Each row below holds a small network's activations on one input, seen along a few directions.
In each table, some parts of the input vary, and every possible input appears once, in random order.
A made-up example of a description, with smaller parts first: line(6) and (point or line(9) or (values(2) and ring(8))).
Shared parts are said once, and a part with two or three values counts as separate values.
In the rows, zero is written as 128.

Other details of the inputs vary at random and push rows far along two fixed directions, the same in every table; ignore that.

A family of inputs:
r1: [ 99  69 152 118 149 150 138 166 113  92 153 130 143 165]
r2: [105 123 138 116  94 153 128 114 126 103 137 124 125 118]
r3: [112 162 130 126  97  98  43 121  93  72 171 111  69  88]
r4: [184 147  63 125 118 127 136 108 150 148  65 114 169 113]
r5: [114  98 116 123  74  87  64 100  93  67 138 140  74  76]
r6: [ 51  78 230 133 120 148 131 146  87  84 217 165  97 174]
r7: [126 143 138 142 176 134 168 152 166 174 117 107 152 167]
r8: [108 109 175 163 161 124 146 142 104 142 171 161 126 172]
r9: [143 116 121 127 173 139 170 165 172 159 106 123 158 163]
r10: [121  92 141  83 149 127 145 141  84 150 127 130 125  94]
r11: [148 109 122 150 138 108 119 132 112 129 139 166 113 132]
r12: [141 141 122 123 139 187 176 131 142 146 120 121 192 163]
r13: [119 134 151 143 151 128 186 125 173 187 104 130 146 160]
r14: [167 151  83 128 117 102 152 108 187 174  56 125 131 103]
r15: [165 198  93 139  94 108  76  92 115 125 114 117 113  87]
r16: [145 177  72 111  97 128  71 106 130  96 112  83 114  73]
Each input here is: point or (values(3) and ring(5)).
Question: Change only the values(3) part in r16. List by row number the other rows that result.
Answer: r2, r12

A family of inputs:
r17: [105 103 179 135 127 149 131 147  95 100 191 167 108 159]
r18: [134 139 131 108 135 154 155 127 145 148 107 105 180 152]
r19: [166 170  82 125 120 116 137  98 166 171  86 123 136 101]
r20: [ 99 122 171 143 153 147 183 133 165 164 134 132 154 181]
r21: [128 142 122 133 149 143 155 131 182 157 108 116 148 148]
r22: [142 136  90 132 101  90  69 114 131  98 124 127  94  85]
r23: [121  80 142 125 166 149 181 159 154 139 111 138 157 178]
r24: [ 72  75 194 129 134 142 125 145  63  93 200 163  92 136]
r25: [171 152  76 106 115 129 137 112 140 163  74 112 154  86]
r26: [153 113 126 108 147 129 171 138 150 172  93 142 152 133]
r27: [101 100 169 129 128 103 110 131  88 109 163 166  72 109]
r28: [135 135 115 125 146 143 160 134 180 155 112 116 154 147]
r29: [160 193  85 132 116 135 122 119 178 143  86  97 136 113]
r30: [135 108 150 145 146 171 188 145 139 140 133 159 170 191]
r31: [126 151 123 111 151 168 152 135 158 137 111  97 166 146]
r32: [103  94 142 139 110 121 117 120  94 105 144 127 119 122]
r33: [105 112 156 121 122 100 120 129 115 125 141 134  91 120]
r34: [119 116 156 105 157 178 180 142 127 149 142 134 174 169]
r35: [137 145 129 137 144 138 170 117 165 173 110 138 150 140]
r36: [155 161  73 103 121 138 129 122 161 150  81  83 143  91]
r37: [160 157  81 103 130 113 131 125 174 158  71 100 127  97]
r38: [142 164 108 138  78  95  71 108 115  98 128 125  96  94]
r39: [141 142 101 114  95 110  88 104  95 120 128 123  92  62]
r40: [139 139  85 124 102 116  64 106 105  75 122 111 110  91]
r41: [120 106 147 116 128 108 123 130 103 126 143 154  92 110]
r42: [117  99 120 150 125 115 103 126 126  94 143 146 109 135]
r43: [113 130 170 133 140 164 182 147 153 148 145 128 162 189]
r44: [124 145 103 122 102 112  78 116 116 104 125 100  90  68]
r45: [111  87 123 131 122 133 111 137 103  89 143 126 118 120]
r46: [137 165 112 119 102 116  79  94  98 109 132 122 100  76]
r47: [124 101 144 120 155 176 179 136 121 138 128 144 183 179]
r48: [158 178  74  99 124 144 119 116 160 136  86  83 154 103]
r49: [126 133 126 114 155 134 164 146 171 159  93 115 140 139]
r50: [135 145 106 141  89  77  77  97 124 112 125 128  94  86]
r51: [130  80 152 127 161 146 193 145 138 159 114 159 157 171]
r52: [ 92  64 183 140 131 120 119 143  83  93 199 185 102 148]
r53: [107 137 178 143 145 166 183 145 157 151 141 129 158 191]
r54: [156 157  86 112 108 121 132 111 152 162  72  89 153  95]
r55: [129 165 111 116  92 107  73  94 103 102 133 102 102  81]
r56: [144 129 102 173 131  65  34 125  59  93 157 139  68  93]
r57: [145 162 132 135 135 157 169 129 159 163 114 134 155 150]
r58: [137 127  90 111  98 108  74 124 109  93 123 108 102  69]
r59: [ 95  98 158 138 111 125  89 115  73  70 171 139 109 134]
r60: [174 169  66 140 111 133 124 116 171 130  77 107 150 122]
r61: [148 168  90 112 109 126 135 105 154 168  79  83 143  94]
r62: [131 111 104 135  90  99  73 101  70  88 139 143  85  69]
r63: [174 153  72 144 118 112 136  92 162 161  74 131 145 108]
r64: [119 122 154 125 152 175 176 165 159 131 147 128 162 185]
r65: [153 165 103 148 140  76  60 129  88 124 154 115  80  84]
r66: [ 92 116 169 124 150 163 187 144 140 158 131 115 161 166]
r67: [ 94  93 177 157 119 140 126 139  99  89 175 158 118 179]
r68: [175 175  74 122 111 130 122 128 173 134  84 103 150 113]
r69: [135 126 120 150 135 129 164 113 169 161  98 126 162 160]
r70: [136 133 114 122  97  70  84 111 115 117 111 126  87  78]
r71: [177 169  79 102 118 134 129 105 141 150  82 110 165  95]
r72: [ 97  76 193 140 120 137 115 154  70  73 213 185 100 157]
r73: [112 142 125 143  90  78  65  96 105  97 155 133  65  88]
r74: [118 103 145 103 161 179 168 163 142 125 135 120 185 178]
r75: [ 70 109 194 128 135 147 126 134  91  97 184 133 121 159]
r76: [ 84  50 182 118 142 117 111 171  88  78 185 164  89 147]
r77: [106  87 174 152 180 114 114 181  67 110 196 158 118 167]
r78: [121 142 142 122 146 125 172 130 166 176  91 116 140 144]
r79: [118 138 152 160 167 102  91 153  85 127 178 132  89 133]
r80: [112  87 159 133 155 135 188 144 146 155 112 139 157 179]
Question: The inputs of r35 and r52 match in every part but one. If r46 is changed in the same way as r35 into r52, which row does it become?
Answer: r71
Question: The inputs of r74 and r48 match in every part but one. If r58 is changed in the same way as r74 into r48, which row does it become?
Answer: r36
Question: Describe the family of inputs behind these rows.
Answer: line(4) and (point or (values(3) and ring(5)))
Question: Change only the values(3) part in r52. List by row number the other rows that result.
Answer: r22, r50
Question: Change only the line(4) part in r66. List by row number the other rows that result.
Answer: r32, r54, r61
Question: Change only the ring(5) part in r78. List by row number the other rows that result.
Answer: r20, r53, r66, r75
